A small network was shown many inputs. Here are its activations along a few directions, one row for each input.
Each table varies a few parts of the input and shows all the possible inputs, shuffled.
Descriptions start from the smaller parts, as in this example, which fits no table here: one of 8 places around a ring, together with either a single point or one of 9 places along a line or (one of 3 separate values, together with one of 4 places along a line).
Shared parts are said once, and a part with two or three values counts as separate values.
(in the rows, 128 means zero)

Other details of the inputs shift rows strongly along two fixed directions, in all tables alike. That doesn't count.

Rows:
x1: [136 134 174  81 132  75  94 167 123  73 168 202 148]
x2: [200 124  95 141 145  52 141 152 115 102 113 138 138]
x3: [154 104  93 171 141 109 137 134 120 127 121 114 140]
x4: [110 139 116 181 129 176 113 101 131 169 128  81 128]
x5: [194 137  97 159 133  47 104 144 128 109 127 154 144]
x6: [174 181 104 131 136  39 104 150 117 120 124 166 109]
x7: [130 122 133 123 155 122 142 165 128 126 131 124 114]
x8: [ 26 105 171  83 140 201 136 135 121 142 158 132  94]
x9: [ 63 109 170  91 152 155 131 174 128 118 161 151 109]
x10: [122 107 124 169 148 166 140 129 135 169 114  61 133]
x11: [129 116 115 119 118 129 147 121 121 113 122 149 131]
x12: [119 149 161  47 145  80 138 172 107  95 141 183  93]
x13: [137 129 116 175 149 153 133 131 138 155 109  66 140]
x14: [209 169 104 146 110  50 124 124 124  96 103 152 144]
x15: [131 127 101 195 141 146 112 129 148 165 130  91 131]
x16: [144 128 133 106 117 127 140 110 132 111 114 132 148]
x17: [167 124 118 178 128 109 114 125 136 123 125 104 150]
x18: [124  77  99 185 131 167 119 112 133 153 129  92 143]
x19: [169 147  98 131 113 100 151 103 119 140  91 109 129]
x20: [146  88 114 166 136 146 139 111 129 149 113  75 152]
x21: [146 141  91 132 108 109 129 113 118 132 113 144 118]
x22: [118  99 138 113 114 165 148  98 131 137 115 110 143]
x23: [145 170 128 147 131 104 115 130 125 135 121 115 111]
x24: [ 81 135 154  74 105 145 119 116 139 119 152 173 113]
x25: [ 88 100 153  79 109 157 123 123 128 108 150 176 128]
x26: [129 147 150  40 117  82 150 147 115  85 133 192 104]
x27: [143  99  93 157 117 170 161  90 133 144 103  91 136]
x28: [104 104 114 174 143 169 117 139 136 162 134  96 122]
x29: [106 113 140 138 105 185 119  94 142 132 139 127 152]
x30: [ 49 106 189  67 136 190 133 126 125 146 146 117 106]
x31: [124 145 121 147 101 156 133  90 139 143 115  99 122]
x32: [145 145 116 188 142 130 107 141 137 147 131 101 142]
x33: [ 88 118 121 138 133 165 117 123 120 158 133 115 104]
x34: [102 142 164  55 113 131 138 121 131 105 131 154 123]
x35: [ 97 134 132  86 115 130 148 127 117 114 134 162 110]
x36: [171 172  97 151 107  95 122 107 124 129 110 135 137]
x37: [ 68 125 168  94 136 187 130 119 129 143 136 102 117]
x38: [170 119 112 157 139 107 131 125 128 121 110  97 157]
x39: [ 98 118 156  82 108 140 115 122 140 106 154 182 133]
x40: [164 172 148 125 143  55 106 180 129  99 137 158 122]
Description of these inputs: one of 5 places around a ring, together with one of 8 places around a ring.
Q: The inputs of x36 and x19 match in every part but the place on the ring of 8. If x4 is changed in the same way as x36 into x19, which row does it become?
A: x30
Q: Which other rows does x17 become when the place on the ring of 8 takes its other values? List them by row number.
A: x1, x2, x3, x5, x18, x20, x38
Q: Which other rows does x5 become when the place on the ring of 5 takes its other values? List them by row number.
A: x6, x15, x24, x39
Q: Start at x8 and move only the place on the ring of 5, one step at a time. The first step leads to x35. Which rows follow, in order?
A: x11, x3, x9

Rows:
x41: [187 151  98 174 126  87 126 118 135 131 108 104 147]
x42: [138 152 120 127 140  96 132 149 115 129 125 135 107]
x43: [121 134 129 123 141 112 122 155 125 121 141 149 118]
x44: [113 140 133  78 103 138 149 109 128 114 123 154 114]
x45: [162 124 106 160 144 102 134 141 131 127 118 109 142]
x46: [140 118  95 178 126 160 133  95 131 172 101  66 130]
x47: [121 121 115 138 139 121 124 138 123 135 131 133 121]
x48: [ 99 125 155 132 122 173 121 125 147 135 141 116 136]
x49: [159 137 131 128 127  98 120 132 135 115 126 140 138]
x50: [136 162 123 125 129 104 123 132 120 133 120 132 112]
x51: [159 129  97 162 126 101 111 124 122 135 123 126 135]
x52: [135 114  84 183 135 155 140 105 122 176 105  68 122]
x53: [148 113 123 135 146 108 130 150 130 118 128 131 135]
x54: [109 113 152  94 138 129 131 145 120 124 138 139 115]
x55: [113 126 160  88 133 131 127 135 130 118 134 136 124]
x56: [145 120 102 202 128 155 123 116 140 151 117  80 146]
x57: [ 65 119 151 105 123 184 125 108 130 151 136 115 111]
x58: [110 122 159  95 141 125 137 147 128 115 140 130 122]
x59: [125 136 135 111 120 117 113 126 128 127 137 150 127]
x60: [118 115 147  84 125 131 147 124 113 111 126 142 131]
x61: [111 128 144 109 125 113 106 137 123 114 148 163 121]
x62: [127 145 110 169 129 158 131 108 132 158 112  82 124]
x63: [126 111 144  98 141 104 122 159 123 108 142 160 127]
x64: [118  95 126 141 113 170 131  93 129 132 126 110 152]
x65: [100 124 130 148 139 172 138 127 132 149 131  95 117]
x66: [108 120 139 134 129 165 134 109 138 148 124  85 131]
x67: [127 108 142  90 129 118 138 136 117 102 131 157 143]
x68: [ 77 113 157 129 125 187 113 126 141 128 158 126 130]
x69: [153 150 100 159 120 106 116 112 127 142 116 125 128]
x70: [185 139  71 168 104  93 142 103 128 122 100 130 136]
x71: [119 128 122  98 112 136 160 118 125 118 120 143 112]
x72: [140 128 129 131 121 122 117 122 132 131 129 132 134]
x73: [114 117 160 106 129 126 114 140 135 104 152 145 139]
x74: [141 104 107 176 125 145 116 111 133 147 124  98 140]
x75: [113 115 129  94 116 134 151 131 131 107 133 161 121]
x76: [103 109 140 102 139 130 121 148 124 124 145 151 123]
x77: [207 193 100 147 128  30 114 150 120 102 113 163 134]
x78: [175 151 140  85 147  34 131 177 109  85 125 179 120]
x79: [177 149  84 182 145  90 130 145 125 131 112 115 133]
x80: [134 131 149  86 109 116 130 114 122 102 131 162 144]
x81: [113 139 148 109 127 113 106 147 126 108 153 166 121]
x82: [121 124 143 124 144 126 128 162 132 116 139 138 133]
x83: [107 131 136 103 125 137 123 121 123 139 129 128 117]
x84: [118 120 100 170 136 155 137 109 122 168 113  82 114]
x85: [142 112 131 140 131 121 116 133 134 118 134 129 140]
x86: [172 153  88 138  99 102 145  99 132 120 104 142 130]
x87: [ 89 113 151 130 139 178 139 137 135 143 135  99 122]
x88: [ 92 112 155  84 113 173 141  98 124 126 127 124 136]
x89: [ 82 127 145 134 119 185 116 112 142 148 145 118 122]
x90: [104 140 164  96 131 136 127 143 131 120 135 134 123]
Q: What do these inputs look like to the network?
A: one of 5 places around a ring, together with either one of 2 separate values or one of 8 places around a ring
Q: The inputs of x67 and x60 match in every part but the place on the ring of 5. If x79 is changed in the same way as x67 into x60, which row does it become?
A: x65
Q: The inputs of x43 and x50 match in every part but the place on the ring of 5. If x47 is changed in the same way as x43 into x50, which row does it become?
A: x57
Q: Which other rows does x45 become when the place on the ring of 5 takes its other values? List them by row number.
A: x41, x58, x66, x73
Q: Which other rows does x67 become when the choice among 2 separate values takes its other values? List them by row number.
A: x75
Q: Which other rows does x74 become when the place on the ring of 8 takes its other values? List them by row number.
A: x51, x56, x61, x68, x73, x81, x85
